These are the activations of a small neural network, seen along a few directions. Each row is one input.
In each table, some parts of the input vary, and every possible input appears once, in random order.
A made-up example of a description, with smaller parts first: one of 2 separate values, together with either a single point or one of 9 places along a line or (one of 4 places along a line, together with one of 5 places around a ring).
Shared parts are said once, and a part with two or three values counts as separate values.

Other details of the inputs shift rows strongly along three fixed directions, in all tables alike. That doesn't count.

Rows:
R1: [ 21  36 -17  31 -23  -4  -7  27 -15 -55 -55 -41 -44]
R2: [ 12  -5  -1  -2 -60  19  -9 -13  15 -41 -12 -33  15]
R3: [ 13  24  34  43  17  37 -23 -21  -9  84 -63  -1 -57]
R4: [-47  -5 -38 -32  68 -61  15  61  23 -39  58  39 -19]
R5: [-25 -18   7 -21  25  -8   6  -7  19  22  23  38  -3]
R6: [-32 -46  11 -46  27 -14   9  -8  34  18  72  53  37]
R7: [ 37  36 -14  35 -27   4   1  27 -36 -47 -69 -30 -55]
R8: [-13 -26 -51 -46 -29 -20  20   0 -13 -70  58  -9 114]
R9: [ -4  12  -8  14  57 -23  10  35 -18  18 -24  22 -67]
R10: [  9  56 -40  -2  71 -22  15  19 -36  32 -10   1 -50]
R11: [ -6 -27  33   0  28  17  -2 -20   2  56  11  34  -4]
R12: [ -6 -35   0 -20 -55 -12  14 -15  14 -51  25 -18  44]
R13: [ 25 -13  12  -1 -53  33  -3 -14  -9 -29 -15 -11  10]
R14: [-11  34   4  16  47  -4 -15  12  -6  43 -42  18 -73]
R15: [ 10  -7  61  20 -17  52 -32 -54  12  93  -8  13  15]
R16: [  5 -15 -31 -15 -13 -32  32  51  -4 -90  19 -19   4]
R17: [ 21  -3   7  11 -59  19   3 -17  -3 -32 -28 -25  10]
R18: [ 24  -6   7  14 -53  24  -6  -2   7 -29 -13 -41  17]
R19: [  7 -12  59  20 -18  48 -26 -62   8  95 -14  19   9]
R20: [ -1   1 -26  -4 -16 -32  14  25  -2 -72  -9 -20 -12]
R21: [  4 -18 -45 -30 -35   4  11  -8 -13 -46  27 -27  97]
R22: [  4   8  49  28 -18  50 -46 -51  31  83 -13  -2  13]
R23: [-30 -42   4 -37  33 -30  18   5  26  -2  68  49  34]
R24: [  5  11 -22   3 -18 -24  17  25 -12 -65 -26 -19 -23]
R25: [-26 -25  10 -12  30 -17   3 -10  22  32  20  19  -4]
R26: [ 12 -18   7   1 -54  13   9 -18   4 -23 -18 -31  14]
R27: [ 33  15  25  11  -4  51  -7 -73 -12 108  -9 -23  25]
R28: [ -6  40  12  35  54  -5 -23  29  -9  43 -27  10 -61]
R29: [ 14 -13   8   9 -52  20  -4 -17  12 -20 -15 -38  14]
R30: [-17 -33  39 -21 -13  30 -23 -43  48  51  48  24  53]
R31: [-16 -32  38  -3  -9  28 -21 -43  45  65  36  10  42]
R32: [ 13 -12   7   5 -59  11  10 -13  -6 -36 -13 -22  17]
R33: [-31 -44   9 -30  37 -29  23   7   4  -2  59  53  18]
R34: [-39 -14 -24 -28  70 -68  30  60   4 -38  59  43 -12]
R35: [ 35  75 -63  25 -15  19 -24  34 -58 -44 -76 -51 -14]
R36: [ 24  40 -10  36 -31  -1  -1  23 -34 -41 -72 -42 -56]
R37: [ 11  -5  12  12 -56  16  -8 -18   7 -23 -13 -33  17]
R38: [-15  32 -18   9  54 -28  -9  36  -7   5 -32  11 -77]
R39: [-25  -3 -25 -21  61 -45  20  44  -4 -17  19  45 -44]
R40: [ -9  21  21  27  20  10 -28  -1   9  50  -9   4 -24]
R41: [  0   8 -18 -23  41 -19  25 -21 -11  34  40  11  25]
R42: [ 29 -10  13  10 -52  26   1 -12 -15 -36 -21 -16  11]
R43: [ -9  34 -11  20  58 -28  -8  49  -5  -3 -14  12 -56]
R44: [  2 -36  -5 -35 -54   1  14  -1  24 -64  44  -7  57]
R45: [-24 -24  19 -20  32 -12   2  -5  29  25  49  40  25]
R46: [ -2  36 -30  -5  72 -36  26  14 -36  31  17   8 -23]
R47: [ 26 -19   8   3 -53  22   5  -6  -1 -27  -7 -27  20]
R48: [ -1  44 -20  14  43  18 -32 -10 -26  57 -26   7  17]
Description of these inputs: one of 4 places along a line, together with either one of 2 separate values or one of 10 places around a ring.
Changing only the place on the line of 4 turns R1 into R2. The same change can be made to R41. Which row results? -> R10
Changing only the place on the line of 4 turns R30 into R18. The same change can be made to R4. Which row results? -> R31
Change only the choice among 2 separate values in R41. List by row number the other rows that result. -> R48
Change only the place on the ring of 10 in R15. List by row number the other rows that result. -> R12, R19, R28, R32, R33, R34, R36, R37, R40

Rows:
R49: [  1 -21   7  -9   4  -9  11  16   2 -27  16  19   0]
R50: [-22 -49  -3 -35  -9 -21  23  10  14 -46  50  31  34]
R51: [-14 -41  -2 -36   9 -10  24 -10  13   4  69  24  62]
R52: [ 11 -14  16   4 -59  20  -7 -30  11  -9 -22 -24  13]
R53: [ 23   6  27  31 -44  43 -25 -26  -9  17 -57 -17 -18]
R54: [ 50  52  -4  44 -56  46 -19 -24 -27   3 -86 -70 -25]
R55: [-16  -8  35  -5  20  32 -27 -66  12 105   4  33  28]
R56: [ -4 -29  27  -6 -38  18  -3 -48  33  19  11  -6  28]
R57: [  6  12 -42 -14   3 -35  28  31 -11 -54  10 -23  -2]
R58: [  5   7  13   7 -57  48 -46 -34  25  10   3 -27  74]
R59: [ -8  16 -28  -6  19 -22   9   9 -14  -9  -9  -1 -11]
R60: [  4  12 -53  -4  -2 -29  21  38 -37 -79 -13 -13 -10]
R61: [-22   8  13   8  63 -20  -3   6  18  61   6  31 -51]
R62: [-18  11   5  -6  69 -14   3  -1   1  66  27  24 -17]
R63: [ 28  25 -49   8  -3 -21  21  56 -46 -85 -23 -25 -23]
R64: [-18   3  32  10  67  -5  -6  12   7  67   9  45 -43]
R65: [-24  41 -26  22  56 -25 -33  72   7 -23 -23   7 -63]
R66: [  0 -25 -18 -31  -7 -25  31  11   0 -43  52  -5  47]
R67: [-20 -25  -2 -35  20  -5  12 -12   2  14  47  40  43]
R68: [  5  36  12  38  55 -11  -7  35 -16  34 -33   8 -82]
R69: [ 31  18  35  34 -45  39 -16 -27   1  24 -39 -36 -22]
R70: [  2 -35   4 -19 -64   7  10 -18  14 -50   3 -14  40]
Changing only one part turns R67 into R50. The same change can be made to R62. Which row results? -> R69
What do these inputs look like to the network? -> one of 2 separate values, together with either a single point or one of 10 places around a ring
Change only the choice among 2 separate values in R64. List by row number the other rows that result. -> R51

Rows:
R71: [ 46  -1  -8   2 -72  18  21   6  -9 -73 -22 -52  -7]
R72: [ 44  57 -34  -4  11  45  -3 -60 -60  82 -24 -28  46]
R73: [-15  21 -27   0  53 -44  16  40 -17 -21 -31  25 -77]
R74: [-33 -51  18 -41   3 -13  20 -41  42  23  52  42  33]
R75: [  9  34  10  24 -23  51 -53 -15   7  41 -53 -23  -8]
R76: [ -7 -13  25  12   8   4  -5 -10 -10  25  -9  20  -7]
R77: [-15  18  -1  -3  61 -33  13  16   7  37   0  20 -75]
R78: [  1  14  -2  21 -43  17 -28   0   3 -18 -17 -33  24]
R79: [ 31  47  -3  50   2  -5   5  33 -32 -12 -67 -48 -88]
R80: [ -21  -27  -57  -24  -12  -42   15   55   11 -113   32  -20   52]
R81: [-17 -50  31 -18  21  -7  18 -18  25  37  63  33  31]
R82: [ -9 -11 -37 -50  46  -9  31 -59 -32  71  76  15 119]
R83: [ 15  11  28  36 -31  26 -15 -22 -20  19 -63 -15 -24]
R84: [-18  15  -1   2  70 -18  -2  26 -17  29 -16  48 -67]
R85: [ 17 -26  40  -9 -49  38   1 -57  31  38  15 -14  21]
R86: [-29 -21 -34 -21 -14 -32   5  35  13 -72  33 -11  48]
R87: [-24  48 -15   8  80 -16 -29  38   7  34  -2  31 -53]
R88: [  -6  -43  -29  -27  -23  -43   44   43  -14 -110   39    1   29]
R89: [ 18  26  20  13 -30  40 -40 -26  21  20 -11 -14  20]
R90: [-28   4   8  14  62 -34  11   9   0  40 -11  30 -53]
R91: [ 35   1  18  27 -43  21   7  -6 -10 -15 -29 -42 -12]
R92: [ -8 -38  22 -33  19   5  12  -6  16  23  57  54  26]
R93: [  4 -28  38 -10 -51  40 -11 -61  16  29 -10  11  31]
R94: [  4  14  26  25 -32  35 -39 -26  16  31  -7 -20  33]
R95: [  5  16 -17  17  53 -36  23  76 -37 -36  -7  20 -58]
R96: [  1  -3  12   5 -25  55 -50 -34  30  44 -17 -10  40]
R97: [-33 -14  -9 -30   1  -4 -15  -4  33  -2  46  20  41]
R98: [ 27  16 -10  32 -53  -3   8  10 -30 -61 -69 -44 -32]
R99: [-25  38   4  23  78 -23 -27  30   9  39   5  27 -30]
R100: [-18 -18  21  -6  24 -25  15 -14  21  38  27  10 -15]
R101: [ -3 -36 -29 -39 -18 -29  35  33  -6 -92  37  14  16]
R102: [ 48  -2 -10   4 -73  21  17  10 -14 -73 -19 -47  -5]
What do these inputs look like to the network? -> one of 2 separate values, together with either a single point or one of 5 places along a line or one of 10 places around a ring
Changing only the choice among 2 separate values turns R94 into R87. The same change can be made to R98. Which row results? -> R73
A walk changes only the place on the line of 5. It starts at R96 and steps to R75. List the rest of the walk in order. -> R97, R87, R89
Change only the place on the ring of 10 in R79. List by row number the other rows that result. -> R76, R81, R83, R88, R90, R91, R95, R98, R100
